Each row below holds a small network's activations on one input, seen along a few directions.
Each table varies a few parts of the input and shows all the possible inputs, shuffled.
Descriptions start from the smaller parts, as in this example, which fits no table here: one of 4 places along a line, together with either a single point or one of 9 places along a line or (one of 2 separate values, together with one of 5 places around a ring).
Shared parts are said once, and a part with two or three values counts as separate values.
In the rows, 128 means zero.

Rows:
R1: [ 97 123  70 102  81 127 122  87 126 119 105 136 133]
R2: [139 196 169  68 140 110 168 159 169  73  99 183 150]
R3: [ 94 114 195 180 164 169 148 166 110 159 159 101 120]
R4: [106 120 153 115 111 120 125 112 176 150 149 126  44]
R5: [199 105  78 183 138  89  73 120  79 123 120  91 202]
R6: [112 109  78 120 124 136 115 105  89 132  98 126 165]
R7: [155 119  76 144 141 130  88 133  75 133 121  99 178]
R8: [ 95 117 189 149 112 148 141 151 154 151 169 103  95]
R9: [130 120  60  91  83  92 109  70 187 130 114 120 107]
R10: [ 98 108 168 133 145 175 155 140  86 149 128 123  99]
R11: [ 99 102 114 107 123 175 146 118  88 141 119 149 130]
R12: [103 116 100  91  93 125 126  87 176 135 141 151  69]
R13: [117 116 180 152 124 110 114 139 209 154 181  92  66]
R14: [140 109  74 138  78  82 107  75 127 106 107 125 158]
R15: [125 130 164 173 172 172 130 165  62 149 152 106 109]
R16: [183 198 163 132 203 118 142 217 114  86 108 163 185]
R17: [173 192 163  62 143  81 146 137 229  79 107 168 125]
R18: [ 85 121 162 114  99 158 151 124 124 145 136 137  71]
R19: [151  96  82 159 124  93  98  94  89 117 101 117 189]
R20: [ 82 117 109  91  80 164 148 101 125 133 126 164  99]
R21: [115 144 190 229 196 173 126 191  84 164 181  91 129]
R22: [138 114 110 134 146 167 120 144  68 136 146 120 141]
R23: [182 106  58 116  71  41 105  52 191 126 116 104 133]
R24: [154 179 169  89 181 118 169 184 133  82  91 175 178]
- What is each input in this table made of? => one of 4 places along a line, together with either a single point or one of 5 places along a line
- The inputs of R1 and R7 match in every part but the place on the line of 4. If R14 is changed in the same way as R1 into R7, which row does it become? => R5
- Which other rows does R17 become when the place on the line of 4 takes its other values? List them by row number. => R2, R16, R24
- List by row number the other rows that have the place on the line of 4 in common with R12. => R4, R9, R13, R17, R23

Rows:
R25: [154 147  97 110 105  86 124 101 168 114 117 150 116]
R26: [103 131  74  45  84 135 149  85 124 104  80 183 130]
R27: [166 137 122  88 112  73 134 100 182 102  91 146 150]
R28: [145 157 202 123 168 131 159 172 149 115 116 144 135]
R29: [112 149 177 129 166 157 132 155 141 137 151 133  89]
R30: [134 130  97  98 109 105 106  85 175 121 125 133 102]
R31: [135 166 176 142 160 140 151 170 137 127 141 148 103]
R32: [148 157 104  95 107  77 127 113 190  86 109 150 167]
R33: [108 147 170 126 148 162 148 160 141 154 156 113  91]
R34: [154 145 109 158 154 110 112 152  99 107 120 123 213]
R35: [ 84 123 187 141 119 163 136 152 131 156 163 123  80]
R36: [136 140 184 124 157 150 148 170 135 127 158 133 100]
R37: [143 115 101 161 154 139  91 120  86 138 134 105 147]
R38: [163 132 102 172 150 118 110 137  78 131 126 121 163]
R39: [114  99  91 105  92 105 119  89 178 142 128 127  96]
R40: [147 144 105  92 109  75 121 111 168  97 101 137 129]
R41: [157 121 104  93 101  97 122 101 167 113 132 135 113]
R42: [166 106 109 156 145 130 108 137  77 129 141 107 159]
R43: [107 105 105 112  62 112 110  83 167 140 134 124  91]
R44: [130 176 182 132 163 136 153 184 159 101 133 150 153]
R45: [139 113  94 161 135 146 106 126  86 153 137  86 148]
R46: [111 115  79 109 129 171 135 120  36 120  91 154 179]
R47: [172 125 128 151 159 106 119 138  90 120 102 117 196]
R48: [ 95  93 111 123  66 107 132  61 165 138 133 116  89]
R49: [127 164 184 126 163 131 147 181 137 110 125 135 115]
R50: [123  84  94 170 138 140 104 124  89 157 136 100 142]
R51: [ 83 148 154  79 138 194 178 155  90 114 108 182 117]
R52: [156 131 110 156 154 109 108 148  78 115 111 108 176]
R53: [130 127  90  96  90 111 121  91 176 137 128 113 102]
R54: [105  78 112 189 111 145 117  96  78 152 139  88 135]
R55: [ 91 118 172 135 151 156 145 158 143 158 156 128  85]
R56: [117  90 108 177 105 149  95 118  79 155 141  96 136]
R57: [ 70 112 193 152 124 158 160 130 130 155 162 116  79]
- What is each input in this table made of? => one of 3 separate values, together with either a single point or one of 10 places along a line
- The inputs of R49 and R40 match in every part but the choice among 3 separate values. If R35 is changed in the same way as R49 into R40, which row does it become? => R43
- Which other rows does R45 become when the place on the line of 10 takes its other values? List them by row number. => R34, R37, R38, R42, R47, R50, R52, R54, R56
- Which other rows does R47 become when the choice among 3 separate values takes its other values? List them by row number. => R27, R28
- Which other rows does R33 become when the choice among 3 separate values takes its other values? List them by row number. => R45, R53

Rows:
R58: [149 109 147 209 203 163 104 186  51 155 153  78 191]
R59: [130 133  40 112  91  54 111  56 161  91  62 150 191]
R60: [121 135 157 187 162 167 132 167  46 140 141 114 139]
R61: [102 152 187 115 127 150 166 149 154 123 146 162  81]
R62: [143 114 158 236 177 153 109 179  36 147 158  88 175]
R63: [108 141 156 107 169 179 147 170 101 135 129 144 115]
R64: [127 130 146 160 187 178 128 177  61 149 135 106 153]
R65: [185 129  25  87  99  63  76  56 178 123 115 131  84]
R66: [103 162 220 118 114 114 164 149 211 121 150 143  64]
R67: [ 93  66  37 108  43  98 101  25 162 148 112 107 116]
R68: [109 155 207  91 141 123 161 159 224 128 145 133  79]
R69: [107 147 176  88 153 160 164 159 166 132 141 153  95]
R70: [155 130  23  81  40  87  90  80 163  97 121 132 171]
R71: [186  72  71  87  71  64 119  49 119 105  76 127 164]
R72: [102 146 168 134 143 168 149 159  88 126 135 153 101]
- What is each input in this table made of? => either one of 5 separate values or (one of 2 separate values, together with one of 5 places along a line)
- List by row number the other inputs of the same sort as R71. => R59, R65, R67, R70

Rows:
R73: [110 136 101  58  89 111 138  87 185 122 110 163  81]
R74: [130 109  84 131 113 111 119  93 110 114  99 132 165]
R75: [134 129 121 106  87  80 126  95 191 115 110 124 123]
R76: [152 112  55 141 126 133  98 107  53 130 110 116 162]
R77: [140 185 245 136 232 185 179 242  81 112 132 159 143]
R78: [151 111  86 147 119  90 103  96 133 119 113 114 159]
R79: [ 99 170 221 162 203 193 165 226  81 130 150 141 137]
R80: [126 112  99 119  96 102 139  95 128 115 102 134 163]
R81: [120 172 224 178 210 174 150 229 104 135 164 124 130]
R82: [ 68  84 199 180 147 206 149 154  65 184 172 100  72]
R83: [141 124 119 124  93  75 119  91 170 109 118 124 145]
R84: [145 111  73 131 115 125 109 103  90 126 107 131 171]
R85: [164 107  62 141 132 110  82 114  97 131 124 101 168]
R86: [147 115 101 135 102  81 122  98 151 120 116 116 157]
R87: [ 89  86 201 196 154 187 134 157  87 188 186  82  64]
R88: [ 89 138 204 194 175 189 137 195 102 164 181  99 106]
R89: [162 187 247 152 239 165 165 246 103 117 146 142 136]
R90: [166 114  74 147 122 105  93 105 113 131 122 113 165]
R91: [120 121 117 108  86  96 135  88 147 104 103 142 152]
R92: [143 104  60 125 125 131  98 112  73 127 109 119 174]
R93: [131 138 103  74  96  90 121  89 209 127 125 145  74]
R94: [173 115  57 157 133 113  81 109  77 134 124  98 156]
R95: [136 131 111  92  82  84 123  96 200 112 125 144  98]
R96: [115 141  95  45  88 127 139  89 194 119 124 160  69]
R97: [115 128 108  77  75 105 140  93 177 107 111 162 105]
R98: [113 126 119  90  81 102 142  92 168 110  95 142 130]
R99: [136 143  97  61  95 105 123  91 216 124 139 142  63]
R100: [ 69 136 201 178 168 209 152 192  80 159 167 117 114]
- The inputs of R78 and R74 match in every part but one. If R94 is changed in the same way as R78 into R74, which row does it become? => R76
- What is each input in this table made of? => one of 2 separate values, together with either one of 4 places along a line or one of 10 places along a line

Rows:
R101: [107 104  73  78  65 108 121  60 174 130 115 139  95]
R102: [105 158 183 126 172 179 163 187  90 120 125 151 143]
R103: [151 122 131 169 161 135 109 148  96 142 145 100 142]
R104: [ 80 128 193 148 150 187 158 164 101 151 154 131  89]
R105: [123 133 168 144 145 139 127 152 148 148 160 111  84]
R106: [143 133  71  59  87  95 132  81 153  97  84 164 139]
R107: [128 119 138 134 101  99 123 108 181 134 144 113 105]
R108: [156 148 132 115 128  86 128 127 164 100 111 139 151]
R109: [150 163 156 128 169 129 134 171 137 116 134 139 136]
R110: [108 114 157 168 164 182 137 167  49 146 138 119 147]
R111: [151 111 101 160 119  92 103 108 127 129 124 101 159]
R112: [133 101  34 106  75 105  99  63 116 122 103 129 147]
- What is each input in this table made of? => one of 3 separate values, together with one of 4 places along a line
- The inputs of R112 and R110 match in every part but the place on the line of 4. If R106 is changed in the same way as R112 into R110, which row does it become? => R102
- Which other rows does R107 become when the choice among 3 separate values takes its other values? List them by row number. => R108, R111
